Each row below holds a small network's activations on one input, seen along a few directions.
In each table, some parts of the input vary, and every possible input appears once, in random order.
A made-up example of a description, with smaller parts first: values(2) and (point or ring(11) or (line(4) and ring(8))).
Shared parts are said once, and a part with two or three values counts as separate values.
In the rows, zero is written as 128.

Other details of the inputs shift rows strongly along three fixed directions, in all tables alike. That doesn't count.

Rows:
R1: [102 177 135 125 112  70 120 133  76 158 122 103 136]
R2: [194 171 160 169 114  92 150 154 128 133  75 181 137]
R3: [129  71 127 162 142 216 146 102 155  98 143 138 121]
R4: [ 99 159  99 145 156 121 137  92  78  86 185  91 154]
R5: [ 99 107 130  68 144 131 118 151 136 167 102 111 136]
R6: [185 167 136 173 103 102 151 168 129 130  65 179 132]
R7: [ 74  75 134  97 175 186 139 119 152  99 153 124 141]
R8: [158 165 127 146  95  73 106 146 117 123 125 147 100]
R9: [142 136 114 162 125 117 126 115 112  67 183 145 119]
R10: [140 109 166 110 110 156 131 123 149 160  86 100 116]
R11: [152 174 127 146 127  81 120 136  97 154 110 143 140]
R12: [120  89 130 124 175 186 157 127 159  79 144 140 145]
R13: [199 116 147 144  80 131 144 149 185 150  77 157  83]
R14: [ 55 139  91 128 164 103 102  69  67 113 197  95 151]
R15: [113 133  92 158 151 113 146 105  90  78 172 138 124]
R16: [135 138 116 166 127 120 119 115 115  71 184 149 109]
R17: [ 63 105 127  37 128 119 102 142 162 179 124  80 147]
R18: [100 102 144 114 172 187 136  90 147  85 149 135 150]
R19: [ 83 115 134  80 130 137 111 139 141 161  88 112 149]
R20: [184  61 172 162 122 220 144 134 199  85 142 163  96]
R21: [207 164 150 161  95  97 125 180 143 127 100 176 106]
R22: [ 90 133 120 102 118  99 114 140 107 162 101 112 155]
R23: [178  69 154 159 123 219 172 131 208  93 138 167 101]
R24: [ 91 118 176  68 131 142 134 146 135 158 100  94 167]
R25: [135 160 114 139 118  72 129 144 103 141 102 145 106]
R26: [ 86 124 155  61 146 147 117 146 132 172 113  75 170]
R27: [ 90 106 124  45 129 135 111 147 161 174 125  94 146]
R28: [128 143 111 102 120 102 121 155 142 159 130 117 136]
R29: [125  60 131 144 154 201 148 111 157 107 151 130 108]
R30: [149 145 123 123 113 100 140 158 152 138 118 137 136]
R31: [124 116 175 100 134 135 136 139 145 147  91 142 160]
R32: [120 148  76 157 144 139 130  97  88  86 159 137 130]
R33: [111 140  77 145 163 117 128 112  91 100 175 121 128]
R34: [130  63 123 134 152 198 142  95 163  96 137 125  99]
R35: [160 115  99 175 111 131 107  87 124  86 176 123  79]
R36: [151 173 127 138 120  83 121 127  92 151 106 146 130]
R37: [106  90 155 103 126 138 106 120 137 195 110  98 136]
R38: [146 146  96 168 126 119 159 111 121  66 180 156 120]
R39: [102 133 156  69 134 143 124 141 125 164 104  92 153]
R40: [136 141  92 147 134 125 110 106 104  77 192 130 111]
R41: [159 145 125 157 101  84 110 101 104 164 100 126 101]
R42: [110 135  82 137 100  84  91 100  88 174 113  89 107]
R43: [166 114 181 116 106 153 160 181 203 134  79 180 122]
R44: [ 90 132 163  73 131 135 124 137 132 157 100  93 150]
R45: [160 157 138 175  93  98 136 127  91 158 117 118 102]
R46: [ 77 139  80 153 147 124 120  90  82  93 174 120 138]
R47: [ 87 163  76 117 129  75  93 127  74 168 133  92 150]
R48: [203 160 153 163  93  89 131 178 145 120  97 174 114]
Each input here is: line(6) and (values(2) or ring(6)).
The inputs of R18 and R44 match in every part but the line(6) part. If R41 is changed in the same way as R18 into R44, which row does it become? -> R10
The inputs of R3 and R45 match in every part but the line(6) part. If R6 is changed in the same way as R3 into R45, which row does it become? -> R4
Which other rows does R20 become when the values(2) part takes its other values? List them by row number. -> R35
Which other rows does R37 become when the values(2) part takes its other values? List them by row number. -> R41
Which other rows agree with R38 in the line(6) part? List them by row number. -> R13, R17, R23, R27, R28, R30, R43
Which other rows does R2 become when the ring(6) part takes its other values? List them by row number. -> R11, R14, R18, R31, R36

Rows:
R49: [134  79 179 107 136 189 110 108 164 127 121 127 135]
R50: [143  89 103 169 156 175 134 105 153  54 177 165 102]
R51: [149  91 178  88 100 134  93 163 195 166  98 126 111]
R52: [150 172 113 146 114  53 121 157 106 137  94 180 128]
R53: [175 143 133 181 149 182 194 118 141  80  99 183 132]
R54: [110  95 142  88 119 132 140 179 179 167  65 154 132]
R55: [147 140 151 106 122 117 139 184 160 149  75 160 155]
R56: [133 204 108 140 122  60 115 143  81 114 161 124 147]
R57: [193 148 132 154 104 126 175 171 162 114  73 187 109]
R58: [ 70 110 109  98 102  89  77 101  95 202 140  55 115]
R59: [115  95 145  91 136 187 124 103 154 151 133  78 140]
R60: [ 99 148 161 137 101  62 140 129  79 156 158  88 117]
R61: [126 115 124 119 158 198 163 116 157  47 179 129 139]
R62: [ 81 113  75 106 181 173 151 101 138  84 177 115 158]
R63: [ 93 122 176  83 160 177 126 127 136 124 131  97 182]
R64: [193 156 177 150 107 114 143 177 157  97  94 195 115]
R65: [152 163 113 152 105  51 118 157 112 138  98 169 111]
R66: [146 158  89 210 116  88  97  56  62  86 202 116  84]
R67: [ 69 128 139  61 135 129 114 121 108 169 123  55 159]
R68: [190 166 196 160 120 128 149 152 130 108  73 195 135]
R69: [104 158  81 171 117  67 132 108  64 145 118 134 113]
R70: [ 82  66  96 147 163 196 138  79 128  99 165 117 115]
R71: [172 118 134 154 123 147 119 118 154  79 159 164 109]
R72: [158 113 156  79 103 147 125 166 191 176  92 114 128]
R73: [ 96 117 137  90 123  87  83 136 105 210  80 107 139]
R74: [ 55 104 102 116 167 131 104  77  94 118 162  95 147]
R75: [123 134 138  73  95  82  77 160 138 196 120  81 141]
R76: [115 175  88 145 108  56 123 138  80 121 153 133 116]
R77: [145  88 133 150 138 217 147  74 154  78 171 105 109]
R78: [153 184 130 164 113  74 136 143  86 151  83 150 141]
R79: [123  79 137  96 112 140 128 177 183 179  74 144 110]
R80: [ 87  92 131  90 152 178 145 112 143 139 107  97 151]
R81: [108 117 136 112 174 177 131 113 143  49 183 150 158]
R82: [139 169  57 151 119  71 126 130  90 144 144 123 110]
R83: [167 166 124 171 103  80 124 142  87 162  91 141 121]
R84: [ 99  89 123  95 156 186 137 113 145 155 115  96 146]
R85: [ 90 139  96 129 132 108  83  72  70 135 197  55 140]
R86: [ 92 143 170  79 118  81  88 145 105 189  91  92 149]
R87: [134  91 155  83 126 134 109 173 176 168  76 155 134]
R88: [190 109 103 219 123 185 164  95 158  20 193 187  73]
R89: [140 157  59 154 106  69 121 126  93 141 146 115  94]
R90: [ 82  83 178  80 131 144 150 151 165 123 175  97 136]
R91: [131 181 127 137 136 119 147 117  91 123 129 116 147]
R92: [118  65 159 118 149 187 121 118 164 132 107 132 123]
R93: [118  84 129  80 122 172 115 123 180 137 152  81 120]
R94: [203 131 146 178  99 146 167 146 144 137  64 167  91]
R95: [ 76 132  55 117 149  95  91 106  83 127 197  82 143]
R96: [117 150  91 186 163 120 136  73  70  67 165 160 135]
R97: [180 149 176 169 102 134 169 158 133 117  70 186 113]
R98: [134 181 109 122 133 106 143 140 114 113 147 126 144]
What do these inputs look like to the network? -> values(2) and (point or (line(4) and ring(6)))
The inputs of R75 and R85 match in every part but the values(2) part. If R81 is changed in the same way as R75 into R85, which row does it become? -> R68
Which other rows does R51 become when the ring(6) part takes its other values? List them by row number. -> R71, R72, R75, R88, R93
Start at R98 and move only the line(4) part, one step at a time. The first step leads to R62. Which rows follow, in order? -> R82, R72
